These are the activations of a small neural network, seen along a few directions. Each row is one input.
Each table varies a few parts of the input and shows all the possible inputs, shuffled.
Descriptions start from the smaller parts, as in this example, which fits no table here: line(4) and (point or ring(9) or (values(2) and ring(8))).
Shared parts are said once, and a part with two or three values counts as separate values.
In the rows, zero is written as 128.

Other details of the inputs shift rows strongly along three fixed directions, in all tables alike. That doesn't count.

Table:
x1: 85; 143; 162; 130; 171; 145; 92; 108; 194; 126; 87
x2: 103; 146; 150; 110; 120; 129; 115; 136; 138; 121; 67
x3: 100; 155; 140; 113; 115; 121; 109; 127; 133; 125; 70
x4: 160; 100; 99; 132; 88; 138; 141; 131; 113; 117; 142
x5: 115; 155; 161; 113; 151; 115; 112; 130; 168; 143; 88
x6: 99; 170; 151; 97; 158; 107; 121; 137; 140; 129; 92
x7: 93; 72; 156; 117; 102; 134; 126; 136; 119; 138; 148
x8: 82; 86; 142; 133; 150; 156; 112; 120; 138; 119; 180
x9: 157; 165; 73; 157; 127; 154; 114; 107; 141; 75; 65
x10: 101; 158; 172; 105; 152; 103; 121; 128; 167; 152; 87
x11: 214; 132; 43; 159; 93; 149; 147; 123; 109; 88; 123
x12: 91; 76; 156; 113; 98; 123; 131; 133; 111; 146; 149
x13: 160; 112; 99; 156; 144; 147; 125; 115; 150; 128; 151
x14: 108; 155; 143; 115; 122; 132; 111; 132; 124; 124; 62
x15: 152; 92; 75; 156; 108; 157; 134; 107; 131; 90; 142
x16: 198; 126; 76; 145; 91; 133; 147; 126; 82; 117; 124
x17: 93; 76; 152; 117; 98; 130; 124; 128; 112; 144; 150
x18: 225; 186; 124; 52; 64; 27; 181; 185; 20; 213; 151
x19: 167; 128; 81; 150; 140; 138; 143; 121; 112; 103; 161
x20: 100; 99; 170; 143; 136; 120; 138; 134; 128; 157; 176
x21: 158; 111; 86; 141; 91; 127; 142; 127; 103; 117; 141
x22: 158; 94; 77; 160; 110; 168; 128; 102; 134; 85; 137
x23: 91; 76; 159; 144; 145; 146; 119; 130; 159; 141; 176
x24: 97; 157; 139; 111; 114; 127; 108; 130; 136; 123; 68
x25: 124; 104; 132; 106; 135; 121; 139; 122; 128; 130; 169
x26: 91; 70; 151; 144; 153; 137; 116; 116; 167; 140; 172
x27: 155; 116; 101; 170; 144; 147; 129; 115; 140; 122; 154
x28: 161; 163; 91; 149; 131; 146; 126; 117; 129; 85; 56
x29: 161; 106; 88; 143; 99; 141; 140; 119; 116; 107; 134
x30: 109; 87; 159; 121; 130; 116; 126; 138; 144; 165; 171
x31: 84; 82; 145; 114; 94; 122; 132; 134; 121; 139; 154
x32: 144; 187; 119; 170; 171; 159; 115; 114; 162; 99; 76
x33: 165; 117; 110; 148; 128; 122; 152; 135; 123; 146; 167
x34: 85; 80; 145; 112; 96; 126; 131; 130; 128; 136; 151
x35: 113; 179; 136; 118; 154; 119; 114; 132; 125; 122; 97
x36: 125; 106; 131; 108; 131; 129; 125; 122; 121; 137; 170
x37: 157; 117; 99; 167; 144; 154; 128; 118; 142; 124; 152
x38: 143; 100; 94; 144; 111; 157; 135; 113; 140; 92; 129
x39: 101; 99; 171; 137; 134; 123; 144; 137; 133; 157; 176
x40: 83; 59; 145; 131; 117; 154; 125; 119; 136; 117; 151
x41: 166; 104; 69; 161; 163; 171; 127; 85; 157; 64; 154
x42: 148; 125; 101; 162; 150; 159; 131; 111; 120; 90; 164
x43: 113; 88; 129; 119; 92; 138; 126; 128; 116; 135; 147
x44: 202; 201; 160; 84; 68; 29; 183; 198; 30; 233; 140
x45: 113; 185; 142; 130; 166; 129; 123; 127; 131; 102; 91
x46: 145; 169; 138; 89; 126; 87; 135; 155; 99; 154; 118
x47: 100; 174; 149; 100; 155; 116; 107; 135; 136; 133; 92
x48: 101; 159; 169; 112; 149; 104; 108; 122; 157; 157; 91
x49: 97; 179; 164; 114; 159; 127; 118; 141; 132; 114; 95
x50: 157; 205; 111; 135; 161; 130; 138; 131; 123; 92; 83
x51: 114; 151; 137; 115; 121; 129; 125; 131; 134; 114; 66
x52: 94; 93; 149; 109; 138; 112; 127; 131; 121; 145; 177
x53: 111; 170; 160; 144; 153; 123; 118; 129; 140; 140; 99
x54: 118; 119; 140; 129; 133; 138; 133; 133; 105; 130; 177
x55: 220; 138; 59; 166; 130; 131; 144; 116; 121; 124; 145
x56: 202; 131; 69; 134; 78; 124; 152; 138; 94; 120; 129
x57: 167; 166; 141; 103; 114; 70; 147; 144; 108; 183; 117
x58: 117; 140; 116; 139; 134; 163; 106; 113; 151; 92; 68
x59: 99; 94; 152; 102; 132; 116; 122; 120; 121; 145; 177
x60: 93; 95; 149; 109; 136; 116; 120; 128; 119; 147; 178
x61: 105; 89; 157; 123; 134; 113; 134; 133; 146; 163; 170
x62: 115; 176; 139; 115; 157; 125; 116; 140; 136; 114; 92
x63: 114; 181; 136; 113; 158; 119; 125; 137; 134; 116; 91
x64: 118; 99; 142; 143; 136; 122; 135; 132; 132; 154; 170
x65: 85; 151; 142; 116; 118; 131; 102; 130; 139; 121; 73
Description of these inputs: ring(5) and (line(5) or (values(2) and line(4))).
- Changing only the ring(5) part turns x54 into x42. The same change can be made to x43. Which row results? => x22
- List by row number the other rows that have the ring(5) part in common with x34. => x6, x10, x25, x31, x33, x38, x39, x40, x50, x51, x61, x63
- Which other rows does x27 become when the values(2) part takes its other values? List them by row number. => x35
- List by row number the other rows that have the ring(5) part in common with x28. => x12, x15, x19, x20, x21, x26, x29, x41, x45, x52, x57, x64

Table:
x66: 92; 158; 174; 95; 105; 75; 123; 171; 100; 173; 91
x67: 195; 205; 91; 138; 92; 97; 151; 137; 105; 152; 60
x68: 186; 204; 80; 140; 127; 114; 148; 128; 124; 80; 48
x69: 129; 70; 109; 159; 106; 128; 131; 107; 138; 132; 164
x70: 61; 110; 199; 107; 162; 107; 138; 139; 156; 154; 171
x71: 144; 83; 115; 103; 94; 113; 140; 134; 64; 158; 224
x72: 110; 53; 152; 124; 80; 123; 130; 128; 123; 170; 209
x73: 105; 78; 112; 169; 145; 199; 104; 117; 176; 83; 155
x74: 229; 132; 37; 182; 104; 167; 174; 111; 115; 67; 137
x75: 68; 153; 165; 149; 203; 142; 91; 101; 223; 122; 92
x76: 214; 207; 98; 96; 120; 102; 136; 139; 91; 136; 62
x77: 87; 170; 175; 121; 183; 109; 115; 128; 134; 149; 133
x78: 178; 112; 74; 127; 96; 113; 156; 127; 58; 135; 178
x79: 96; 44; 188; 111; 87; 115; 145; 143; 94; 191; 196
x80: 105; 145; 140; 119; 161; 145; 102; 114; 161; 101; 51
x81: 171; 217; 122; 101; 95; 54; 144; 159; 44; 164; 81
x82: 86; 140; 138; 110; 147; 130; 124; 121; 157; 91; 82
x83: 95; 144; 141; 105; 117; 101; 115; 130; 143; 152; 78
x84: 56; 150; 192; 95; 132; 126; 114; 135; 156; 121; 91
x85: 213; 128; 49; 178; 107; 164; 154; 106; 83; 97; 162
x86: 173; 111; 109; 119; 73; 109; 153; 148; 46; 164; 212
x87: 168; 213; 133; 118; 155; 82; 143; 170; 115; 164; 101
x88: 89; 144; 111; 145; 190; 192; 78; 108; 204; 57; 66
x89: 100; 61; 145; 91; 102; 124; 143; 133; 118; 135; 213
x90: 51; 78; 173; 88; 113; 108; 119; 161; 116; 169; 155
x91: 113; 166; 175; 123; 190; 115; 114; 124; 160; 144; 93
x92: 91; 152; 158; 86; 120; 102; 98; 133; 148; 161; 94
x93: 137; 60; 109; 173; 148; 179; 118; 89; 159; 79; 141
x94: 126; 59; 126; 162; 140; 195; 109; 93; 165; 87; 165
x95: 171; 94; 50; 207; 146; 213; 130; 105; 166; 51; 135
- What do these inputs look like to the network? => values(5) and (point or ring(5))
- Changing only the values(5) part turns x76 into x88. The same change can be made to x93. Which row results? => x66
- List by row number the other rows that have the values(5) part in common with x67. => x69, x72, x75, x83, x92
- Which other rows does x85 become when the values(5) part takes its other values? List them by row number. => x67, x74, x79, x95
